X = [[131, 143, 131, 121, 126], [139, 125, 142, 104, 127], [113, 128, 110, 149, 126], [130, 139, 130, 122, 126], [131, 143, 131, 120, 126]]
Rows and columns are counted from 0.
(0, 0) = 131
(2, 4) = 126
(1, 4) = 127
(4, 3) = 120
(2, 3) = 149
(4, 4) = 126
(1, 0) = 139
(2, 2) = 110
(2, 0) = 113

x =
[[127 126 130 129 122 129 112 122 139 125 134 140 122 127 131]
 [123 125 129 124 130 120 106 141 133 133 145 145 119 136 136]
 [119 124 129 133 128 142 132 113 135 107 140 131 123 122 129]
 [124 124 126 125 124 129 131 125 142 135 122 118 124 127 127]]
Rows and columns are counted from 0.
row 0 col 0 => 127
row 1 col 10 => 145
row 1 col 9 => 133
row 3 col 3 => 125
row 2 col 1 => 124
row 1 col 1 => 125
row 1 col 5 => 120
row 1 col 6 => 106
row 0 col 14 => 131
row 2 col 2 => 129
row 1 col 4 => 130
row 2 col 12 => 123
row 0 col 10 => 134
row 2 col 13 => 122
row 0 col 12 => 122
row 3 col 7 => 125
row 0 col 11 => 140
row 2 col 14 => 129
row 0 col 1 => 126
row 3 col 13 => 127
row 0 col 4 => 122

B =
[[137 131 135 127 124 131 124 125 130 121 131 127 127]
 [129 150 119 127 113 131 132 126 125 125 124 127 130]
 [118 117 135 129 127 131 121 122 123 131 131 123 130]
 [125 117 137 129 127 135 123 126 122 128 124 126 131]
 [119 135 121 133 119 137 133 126 127 130 132 124 135]
 [131 118 140 128 125 130 125 121 133 128 127 129 123]]
B[0, 0] = 137
B[-6, 7] = 125
B[2, 3] = 129
B[-3] = [125, 117, 137, 129, 127, 135, 123, 126, 122, 128, 124, 126, 131]
B[-1] = [131, 118, 140, 128, 125, 130, 125, 121, 133, 128, 127, 129, 123]
B[2, -13] = 118
B[5, 4] = 125
B[0] = [137, 131, 135, 127, 124, 131, 124, 125, 130, 121, 131, 127, 127]
B[:, -9] = [124, 113, 127, 127, 119, 125]
B[-5] = [129, 150, 119, 127, 113, 131, 132, 126, 125, 125, 124, 127, 130]
B[:, -7] = [124, 132, 121, 123, 133, 125]
B[3, -11] = 137
B[-5, -6] = 126
B[:, 1] = [131, 150, 117, 117, 135, 118]
B[3, 11] = 126
B[-5, 4] = 113
B[-2, 2] = 121
B[-3, 8] = 122
B[4, -1] = 135
B[-6, 8] = 130
B[-5, 1] = 150
B[:, -13] = [137, 129, 118, 125, 119, 131]
B[1, 5] = 131
B[4, 9] = 130
B[:, -6] = [125, 126, 122, 126, 126, 121]
B[-3, -10] = 129

arr =
[[131 136 106 146 129 116 129 129 126 123]
 [131 135 106 146 129 118 129 129 126 123]
 [130 134 114 139 129 121 128 129 128 123]]
arr[0, 0]	131
arr[:, 8]	[126, 126, 128]
arr[2, 2]	114
arr[2, 0]	130
arr[2, 1]	134
arr[:, 1]	[136, 135, 134]
arr[0, 3]	146
arr[2, 6]	128
arr[2, 4]	129
arr[0, 7]	129
arr[:, 5]	[116, 118, 121]

data =
[[129 125 125 129 128]
 [116 123 120 122 124]
 [123 129 129 136 139]
 [112 101 119 110 110]
 [131 118 134 128 116]]
data[0, 0]: 129
data[4, 4]: 116
data[0, 3]: 129
data[3, 1]: 101
data[:, 2]: [125, 120, 129, 119, 134]
data[0, 1]: 125
data[1]: [116, 123, 120, 122, 124]
data[2, 2]: 129
data[:, 4]: [128, 124, 139, 110, 116]
data[3]: [112, 101, 119, 110, 110]

W =
[[131 132 131 140 126 130 130 139 133]
 [111 125 132 110 151 131 139 117 150]
 [132 133 132 140 128 129 132 139 132]
 [132 135 132 127 137 127 134 126 124]
 [118 125 130 131 134 129 134 133 144]
 [119 127 132 106 151 132 138 110 136]
 [141 133 129 152 111 129 123 149 126]
 [145 146 134 130 136 125 136 128 114]
 [127 127 127 129 126 126 127 129 127]
 [141 143 134 133 135 122 137 131 116]
 [119 131 132 132 141 121 140 135 138]
 [113 113 126 128 126 139 124 131 152]]
Indices start at 0.
(0, 0) = 131
(7, 3) = 130
(3, 8) = 124
(7, 5) = 125
(3, 3) = 127
(1, 8) = 150
(8, 3) = 129
(3, 2) = 132
(9, 6) = 137
(2, 7) = 139
(11, 5) = 139
(6, 1) = 133
(9, 4) = 135
(10, 6) = 140
(8, 2) = 127
(11, 2) = 126
(11, 3) = 128
(11, 6) = 124
(0, 5) = 130
(11, 8) = 152
(6, 5) = 129
(11, 4) = 126
(4, 6) = 134
(5, 7) = 110
(8, 5) = 126
(6, 7) = 149
(4, 8) = 144
(11, 0) = 113
(8, 1) = 127
(4, 5) = 129
